Each row below holds a small network's activations on one input, seen along a few directions.
In each table, some parts of the input vary, and every possible input appears once, in random order.
Descriptions start from the smaller parts, as in this example, which fits no table here: one of 8 places around a ring, together with either a single point or (one of 2 separate values, together with one of 4 places along a line) or one of 9 places around a ring.
Shared parts are said once, and a part with two or three values counts as separate values.
In the rows, zero is written as 128.

Other details of the inputs vary at random and push rows far along three fixed directions, the same in every table; ignore that.

Rows:
x1: [129 156 114 170 123  80 125 159 135 175 127 122]
x2: [115 135 118 141 118 134 132 158 172 112 149 110]
x3: [127  98  87 154  99 122 160  95 101 129 143 114]
x4: [112 150 129 153  98 102 137 192 192 128 146 117]
x5: [ 99  99  94 138  83 152 145 112  96 102 123  95]
x6: [135 131 160 155  98 118 143 183 149 144 159 146]
x7: [131 126 114 148  90 143  93 126 128 127 153  72]
x8: [129 100  82 146 118 152 147  68 121 129 176  98]
x9: [145 171 136 127 148  71 115 146 154 146 133 141]
x10: [140 152 146 167 105 119 115 194 119 178 129 133]
x11: [166 168 128  50 170 167 103  96 114 119 127 165]
x12: [122 129 107 143  96 154 102 110 112 132 128  69]
x13: [122 169  94 113 111 114 156 179 175 120 110 142]
x14: [122 188 104 126 130 119 114 176 162 153  96 122]
x15: [163 174 129  55 163 168 111  94 110 130 110 162]
x16: [111 129 117 163 101  63 163 171 130 143 141 142]
x17: [139 103 130 153  97 167 138 133 119 135 179 119]
x18: [139 163 128 110 112 126 150 177 161 148 133 184]
x19: [132 104 102 123 109 175  82  76 103 101 160  68]
x20: [133 159 108  60 141 157 165 118 101 121  95 187]
x21: [105 135 127 147 122 129 125 163 176 117 156 108]
x22: [125  39 239  96 208 138 105  90  69  94  39 157]
x23: [123 160 112  87 195 120 147  96 158 117 128 164]
x24: [135 123 101 153 111 123 119  87  98 155 146  88]
x25: [127 132 114  53 170 134 131 144 181 135  82 131]
x26: [128 149  92  74 165 129 155  67 137 114  98 174]
x27: [145  99  97 133 124 144  99  52  89 123 177  87]
x28: [133  84 187 179 105 144  93 116  55 134 125  99]
x29: [ 98  72 251 191 178  42 116 126 109  77  77 153]
x30: [138 129 143 158  88 112 155 196 128 143 140 155]
x31: [110  87 246 169 174 107 108 158 106  91 110 164]
x32: [107  88  91 135  87 180 129  75 111  99 131  91]
x33: [141 120  98  52 187 122 149  91 154 152  96 145]
Each input here is: one of 3 separate values, together with either a single point or one of 4 places along a line or one of 6 places along a line.
- Changing only the choice among 3 separate values turns x9 into x7. The same change can be made to x16. Which row results? => x5
- A walk changes only the place on the line of 6. It starts at x21 and steps to x2. List the rest of the walk in order. => x4, x32, x13, x5
- List by row number the other rows that have the choice among 3 separate values in common with x18. => x6, x10, x11, x15, x17, x20, x22, x28, x30, x31

Rows:
x34: [140 145 135 138 134 104 109 147 124 154 132 120]
x35: [102  81 115 140 111 146 138 108 125 101 133  99]
x36: [125  83 145 160 109 169 103  99 102 114 161  85]
x37: [148 186  90  88 115 140 168 178 181 165 160 165]
x38: [147 191  70  79 129 165 119 119 142 147 136 121]
x39: [140 147 130  79 173 149 143  94 125 126 117 176]
x40: [134 133 178 150 122  89 135 196 144 132 121 162]
x41: [105  59 129 192 108 124 128  67  70 111 126  88]
x42: [116 118  68 142  96 160 123  77 123 123 147  68]
x43: [113 115 170 145 168  60 124 150 158 109 115 138]
x44: [121 172  94 129 111  90 165 175 176 148 121 146]
x45: [124  75 154 194  67 135 114 171 116 136 162  89]
x46: [108 113 167 151 158  63 142 152 147 106 114 160]
x47: [140 121 110 142  97 135 131 120 105 152 158 123]
x48: [128 124  33  98  92 174 177  87 140 133 170 108]
x49: [120 129 188 139 134 101 110 183 132 118  92 150]
x50: [129 142 157 124 141 116 130 148 105 124  93 155]
x51: [133  81 142 126 137 159  98  48  63 116 122  98]
x52: [153 176  77  74 129 171 125 117 159 139 147 129]
x53: [123 139 154 101 158 143 113 125 103 110  71 147]
x54: [127 126 174 110 152 123 127 121  97 106  81 163]
x55: [123 166  81  63 164 145 139  95 171 102 120 136]
x56: [142 175 123 139 121  88 136 190 146 168 141 156]
x57: [118 133  45 124  83 165 150 109 143 143 143  88]
x58: [138  79 153 195  87 112 105 147 113 151 179  82]
x59: [119 144 125 119 164  92 126 108 144 125  96 130]
x60: [128 153 177 147 129  88  98 188 151 128 122 136]
x61: [124 100 138 181  70 137 129 191 145 153 180  99]
x62: [146 148 125  78 167 143 137  94 120 125 108 174]
x63: [129  85 194  91 216 155 100  33  71  78  71 147]
- What do these inputs look like to the network? => one of 5 places around a ring, together with either one of 2 separate values or one of 4 places along a line
- Which other rows does x46 become when the choice among 2 separate values takes its other values? List them by row number. => x41
- List by row number the other rows that have the place on the ring of 5 in common with x60. => x36, x38, x42, x52, x55
- A walk changes only the place on the ring of 5. It starts at x45 and steps to x40. List the rest of the walk in order. => x62, x58, x52

Rows:
x64: [112  91 137 181 120 113 114 102 108 116 154  91]
x65: [124  84 149 168 103 128 125 143 128 132 157 110]
x66: [114  90 225 147 171  90 115 159 130 109  85 154]
x67: [137 143  85  99 111 157 147 110 150 129 169 129]
x68: [139  97 153 165  92 129 122 152  89 155 150 122]
x69: [120  72 151 171 121 107 131 112 105 125 137 113]
x70: [152 160 140 176  86  90 131 215 163 177 197 140]
x71: [127 178 153 106 162  83 119 177 182 115 124 160]
x72: [115 183 160 135 167  60 122 172 171 119  91 164]
x73: [116 109 135 144 114 146 107  95 107  97 128  96]
x74: [122 108 103 127 102 170 130 105 105 122 130 106]
x75: [122 100 103 146 112 139 119  80  99 127 126  86]
x76: [118  67 166 166 118 138 118 100  96  96 141 110]
x77: [131 166  62 105  85 159 148 136 151 137 163 119]
x78: [114 123 142  96 183 140 143  58  93  82  76 167]
x79: [143 132 179  85 196 128  93  94  93 114  79 158]
x80: [123 104  94 118 106 186 130  76  91 108 128 104]
x81: [129 176  71  97 126 129 156 129 149 141 124 147]
x82: [146 111 116 113 141 189 101  36  64 114 144 104]
x83: [118 171 165 130 139  81 131 202 166 113 101 170]
x84: [126 134 137  70 184 165 111  72 113  98  62 135]
x85: [121  84 146 166  97 134 134 154 117 135 143 109]
x86: [121  91 122 160 107 119 115 105 103 132 123  82]
x87: [113 115 180 103 177 133 118 115 103  90  53 154]
x88: [115  99 186 123 165 126 125 121 106  91  78 159]
x89: [139 165  47 105 109 146 166 110 165 159 181 131]
x90: [159 179  74 105  95 148 120 150 144 185 159 116]
x91: [142 172 129 174  74 100 129 217 147 171 174 133]
x92: [138 178  59 104  95 155 134 135 168 144 162 109]
x93: [121 156 191 145 145  62 137 228 177 121 105 184]
x94: [133 107 181 202  90 103 120 176  99 139 161 129]
x95: [124 109  76 120 108 161 142  73  93 130 126 104]
x96: [158 173 140  72 166 121 130 145 144 154 113 185]
x97: [132 185 114  73 191 100 134 120 167 124 100 169]
x98: [113  64 219 158 160 109 109 127 103  97  92 134]
x99: [142 144  85 121  96 143 149 153 169 154 182 125]
x100: [117  95 164 190 104 100 104 162 132 117 164  95]
x101: [141 157  54 108 109 137 163 121 164 163 176 131]
x102: [127  86 120 130 125 165 110  89 106 125 142  83]
x103: [141 153  65 101 110 157 131 132 165 156 173 105]
x104: [129 141 136 166  95  83 122 230 193 176 175 104]
x105: [142 110 110 119 103 177 117  89  67 143 129 111]
x106: [141 183 102  54 179 139 128 118 170 119 111 159]
x107: [114  80 138 181  91 104 129 139  98 133 126  96]
x108: [105 108 217 149 158  89 113 175 121 105  64 149]
x109: [137 121 150 179  99 132  96 127  92 134 150  98]
x110: [145 183  80  46 179 118 142 111 168 144 105 155]
x111: [115  91 165 192  86 107 131 173 122 117 154 117]
x112: [124 117 139  85 199 127 116  55 103  95  75 141]
x113: [117 179 171 145 162  40 120 201 181 130  89 166]
x114: [131 176 113  64 157 140 152 124 153 107 108 179]
x115: [127 117 103 131 109 164 113  95 117 117 135  92]
x116: [125 104 106 122 114 176 114  89 109 130 125  81]
x117: [117  76 152 167  98 137 133 148 111 135 138 105]
x118: [118 123 135  89 183 139 146  65  97  91  74 168]
x119: [119  73 148 167 110 107 138 126  95 127 123 114]
x120: [144 134  76 101 117 128 156 118 150 160 152 127]
x121: [125 108 103 127 111 173 111  85 109 120 129  88]
x122: [121 190 102  75 171 123 151 111 146 113  85 177]
x123: [139 154  56 112  97 131 169 143 156 167 161 132]
- What do these inputs look like to the network? => one of 5 places around a ring, together with either one of 2 separate values or one of 4 places along a line or one of 6 places along a line
- Changing only the place on the ring of 5 turns x95 into x123. The same change can be made to x107. Which row results? => x119
- Changing only the place on the ring of 5 turns x117 into x66. The same change can be made to x78. Which row results? => x89
- Which other rows does x90 become when the place on the ring of 5 takes its other values? List them by row number. => x68, x79, x96, x105

Rows:
x124: [128 135 177 100 169 122 120 127 115 106  73 168]
x125: [150 177  73  66 137 165 142 107 140 149 129 146]
x126: [147 167  77  58 152 174 137  83 123 137 124 142]
x127: [108  57 141 231  62  89 124 149 114 136 179  66]
x128: [145 179  89 128  89 110 147 214 188 183 184 130]
x129: [126 127 177 126 156 104 114 152 128 118 105 151]
x130: [104 118 161 126 170 102 128 126 133  93  78 145]
x131: [141 143  97 120 111 141 127 132 131 153 158 119]
x132: [128 141 180 145 140  93 110 175 145 125 115 146]
x133: [128 146 174 116 166 111 125 145 125 113  95 171]
x134: [111  74 130 213  66  98 130 147 128 132 182  77]
x135: [150 173  78  72 139 166 136 107 148 142 140 141]
x136: [137 172  44  49 147 157 154  73 147 126 120 141]
x137: [128 137 174 108 173 121 110 122 121 103  90 155]
x138: [125  74 144 181  80 144 116 128  92 134 156  87]
x139: [108 137 181 169 145  48 133 193 177 120 113 152]
x140: [112 138 152  93 190 107 127  97 122  85  58 160]
x141: [125  67 143 171  99 155 101  86  70 121 142  77]
x142: [118 132  85 107 136 153 144  82 135 118 127 118]
x143: [130 145 174  99 177 117 110 121 117 107  73 161]
x144: [110 126 170 188 124  45 132 199 171 138 128 133]
x145: [128 130 169 130 145 109 128 159 125 126 110 155]
x146: [107 125 156 141 160  89 128 135 140 111  94 139]
x147: [136 135 122 152  86 120 126 181 149 158 163 112]
x148: [125  70 137 177  83 148 119 119  85 134 163  90]
x149: [150 176  69  51 143 174 139 104 150 144 131 141]
x150: [140 144 101  93 132 170 132  94 118 129 130 134]
x151: [135  89 116 153 101 159 113  92  91 135 155  87]
x152: [133  79 122 128 120 181 122  63  75 116 131 105]
x153: [128 167  55  86 128 143 160 123 176 146 140 130]
x154: [132  76 124 137 115 175 114  71  81 118 141  92]
x155: [129 165  60 115  96 120 158 164 182 154 161 119]
x156: [130  66 133 139 126 181 112  41  51 108 122  98]
x157: [131  80 129 137 120 179 118  60  70 110 133 105]
x158: [127 136 182 112 178 109 120 129 107 109  78 170]
x159: [112 121 162  99 183 101 128 105 126  81  67 161]
x160: [125 129 183 103 183 124 116 109 104  94  77 172]
x161: [145 168  91 106 107 136 143 167 164 163 155 138]
x162: [129  91 117 148 101 170 120  88  85 126 160  90]
x163: [110 132 151 110 172 110 129 106 126  85  78 151]
x164: [151 175  67  69 127 169 142 105 139 153 134 140]
x165: [111 122 177 149 151  58 133 172 159 111 103 151]
x166: [149 180  77 112 100 129 136 171 172 176 169 123]
x167: [116 143  92 153  99 112 143 162 166 143 158 110]
x168: [119 129 109 182  80  80 150 200 187 164 178 106]
x169: [102 123 182 196 128  43 122 210 161 125 115 131]
x170: [149 174  76  65 134 171 141 100 131 145 121 146]
x171: [130 168  72 129  92 101 153 175 187 153 171 125]
x172: [125  80 145 180  84 148 108 116  89 125 157  83]
x173: [128  77 129 132 116 192 115  45  55 103 122 101]
x174: [125 125 184 141 146 109 113 146 118 113 101 150]
x175: [124 131 187 130 164 100 109 149 125 108 100 158]
x176: [128  81 128 172  89 148 118 111  82 138 160  93]
x177: [144 163  92 121  94 130 135 176 169 169 168 120]
- Changing only one part turns x141 into x132. The same change can be made to x136. Which row results? => x171
- Changing only one part turns x135 into x154. The same change can be made to x162. Which row results? => x128
- What do these inputs look like to the network? => one of 3 separate values, together with either one of 6 places around a ring or (one of 2 separate values, together with one of 6 places along a line)
- Which other rows does x165 become when the choice among 3 separate values takes its other values? List them by row number. => x127, x134
- Which other rows does x159 become when the place on the ring of 6 takes its other values? List them by row number. => x130, x153, x155, x165, x168
